A small network was shown many inputs. Here are its activations along a few directions, one row for each input.
In each table, some parts of the input vary, and every possible input appears once, in random order.
A made-up example of a description, with smaller parts first: values(3) and (point or line(9) or (line(4) and ring(8))).
Shared parts are said once, and a part with two or three values counts as separate values.
In the rows, 128 means zero.

Other details of the inputs vary at random and push rows far along two fixed directions, the same in every table; ignore that.

Table:
R1: [ 96 109 125 104 122 123 125 128 118 142 105 123]
R2: [194 137 179 123 171 112 158 159 102  69 148 186]
R3: [110 135 123  98 100 129 104 151  75 129 113 151]
R4: [ 53 105 135 108 118 129 133 148  99 146 122 157]
R5: [145 132 102 139  94 143  90 106 146 143 104  94]
R6: [184 169 104 165 136 123 140 121 182 138 139 103]
R7: [153 164 105 124 127 143  99  95 171 138 129 106]
R8: [131 121 132 102  84 113 119 152  99 109 106 137]
R9: [127 113 140 165 168 128 141 112 167 155 127  89]
R10: [ 97  91 147 148 167 129 130 131 105 147 134 121]
R11: [144 163 123 164 119 164 155  67 138 110 131  74]
R12: [141 138 147 154 161 120 145 135 144 134 125 123]
R13: [ 39 136  87 125 107 137  88 110 136 199 107  78]
R14: [177 162 136  98 105 117 131 146 129  99 115 148]
R15: [171 148 112 153 158 126 139 123 146 123 143 140]
R16: [111 113 122 103 147 133 115 102 137 130 132 125]
R17: [116 137 107 151 146 116 142 135 135 151 130 124]
R18: [192 134 135 181 140 138 118 109 173 127 133  90]
R19: [140 123 128 101 108 124 107 126 116 101 132 138]
R20: [202 146 177 123 151 112 150 168  96  70 153 178]
R21: [ 32 130 120 148  97 148 153 102  76 151 113  72]
R22: [168 159 124 115 126 126 130 119 160 118 105 132]
R23: [189 165  99 170 142 135 126 113 172 138 145 108]
R24: [185 164 108 135 135 147 110  91 182 130 109 115]
R25: [ 33 122 103 108 125 127 105 120 115 176 107 113]
R26: [ 89 126 128 119 103 135 126 141 126 146 128 136]
R27: [130  99 151 105  97 129 127 153  92  90 142 172]
R28: [111  91 140 112 154 106 153 164  61 105 153 176]
R29: [164 147 158 141 143 113 146 155 127 113 136 135]
R30: [151 126 123 147  99 142 124 109 189 131 127 103]
R31: [ 60 102  76 180 110 137  93 121 113 198 122  74]
R32: [133 109 141 122 137 136 148 113 171 122 136 133]
R33: [153 122 148 160 128 117 134 141 139 124 127 105]
R34: [117 131 124 128 112 149 114 125 135 139 136 137]
R35: [174 129 128 115 138 137 123 104 154 112 120 129]
R36: [ 74  73 157  88 131 128 140 153  68 110 144 185]
R37: [130 118 144  82 143 111 143 125 133  99 134 148]
R38: [ 38 103 110 133 123 153 105 119 112 180 120 129]
R39: [150 126 110 160 159 121 150 110 177 145 139 100]
R40: [ 93  99 130 123 105  95 141 183  57 118 136 153]
R41: [125 133 140  78 139 118 125 139  93  93 134 180]
R42: [151 126 147  81 103 103 132 150 109  76 132 157]
Description of these inputs: values(2) and (point or (line(4) and line(5))).
- The inputs of R27 and R30 match in every part but the values(2) part. If R15 is changed in the same way as R27 into R30, which row does it become? => R17
- The inputs of R21 and R11 match in every part but the values(2) part. If R26 is changed in the same way as R21 into R11, which row does it become? => R34
- Change only the line(4) part in R6. List by row number the other rows that result. => R17, R39, R40
- Change only the values(2) part in R3. List by row number the other rows that result. => R14
- Change only the values(2) part in R8. List by row number the other rows that result. => R5
- A walk changes only the line(4) part. It starts at R16 and steps to R41. List the rest of the walk in order. => R7, R19

Table:
R43: [139 145 122 124 156 134 128  99 185 140 130 117]
R44: [161 159 138 108 110 133 134 129 110  91 125 148]
R45: [156 169 108 131 117 134 113 115 169 141 113 112]
R46: [ 87 113 142 127 151 129 147 132  84 129 130 138]
R47: [153 155 108 171 149 128 134 120 169 154 134 102]
R48: [151 142 142 142 140 124 157 142  97 100 148 146]
R49: [106 108 105 107 120 130  96 124 143 152 119 135]
R50: [161 163 107 163 124 138 121 102 148 136 123  83]
R51: [169 155 131 123 127 103 134 157 112 105 130 144]
R52: [145 130 151 109  87 129 137 139 106  89 123 141]
R53: [144 153 104 126 126 151 123  76 172 129 121 102]
R54: [158 131 107 153 123 121  96 137 150 151 123 109]
R55: [152 119 154 147 121 122 162 146 107  93 147 136]
R56: [164 131 134 104 110 119 107 157 124 110 125 166]
R57: [171 119 138 142 143 111 132 164 125 114 148 161]
R58: [144 130 117 130 106 149 128  81 182 123 121  92]
R59: [ 80 112 136 119 155 112 141 152  92 145 125 148]
R60: [ 56 101 120 146  88 127 115 142  71 157 114  91]
R61: [ 94  97 112 154 155 132 106 124 150 183 120 110]
R62: [136 139 128  82 127 115 135 136 122 103 127 165]
R63: [106  99 131 110 145 127 107 131 141 144 133 145]
R64: [128 107 165 102 127 130 152 123 122  88 141 145]
R65: [ 24 106 117 120 134 147 114 106  97 172 121 108]
R66: [ 88  90 154 131 131 127 152 136  94 123 129 128]
- The inputs of R63 and R65 match in every part but one. If R54 is changed in the same way as R63 into R65, which row does it become? => R50
- What do these inputs look like to the network? => line(4) and ring(6)
- Change only the ring(6) part in R51. List by row number the other rows that result. => R43, R45, R47, R59, R62
- A walk changes only the line(4) part. It starts at R55 and steps to R48. List the rest of the walk in order. => R47, R57

Table:
R67: [171 139 158  95 122 103 150 167  91  71 136 178]
R68: [ 78  94 156 122 140 111 153 169  50 118 141 160]
R69: [ 96 113 129 114 117 127 121 141 110 136 125 141]
R70: [156 144 123 140 125 141 125 108 149 122 129 114]
R71: [ 92 128  97 157 124 150  96  93 177 190 108  72]
R72: [102 121 122 121 116 128 116 141  97 135 127 139]
R73: [224 161 156 115 127 116 161 134 145  58 142 155]
R74: [147 143 125 129 137 137 134 103 159 123 129 117]
R75: [ 93 114 135 115 116 130 128 134 106 130 124 134]
R76: [ 42 112  94 146 115 143  88 118 107 197 107  89]
R77: [ 94 120 127 109 132 124 123 135 106 136 123 140]
R78: [157 135 122 130 128 131 120 112 159 126 124 115]
R79: [157 148 117 139 120 129 127 121 156 128 126 115]
R80: [155 130 132 160 159 126 139 123 155 135 136 114]
R81: [149 142 118 128 137 133 127 110 164 129 130 124]
R82: [ 81  93 149 120 141 107 146 177  55 123 142 168]
R83: [156 134 118 131 124 132 121 113 161 125 128 118]
R84: [153 134 125 133 124 136 128 106 157 120 127 111]
- What do these inputs look like to the network? => values(3) and (point or line(5))
- The inputs of R69 and R71 match in every part but the values(3) part. If R79 is changed in the same way as R69 into R71, which row does it become? => R67
- Change only the line(5) part in R74. List by row number the other rows that result. => R70, R73, R75, R84
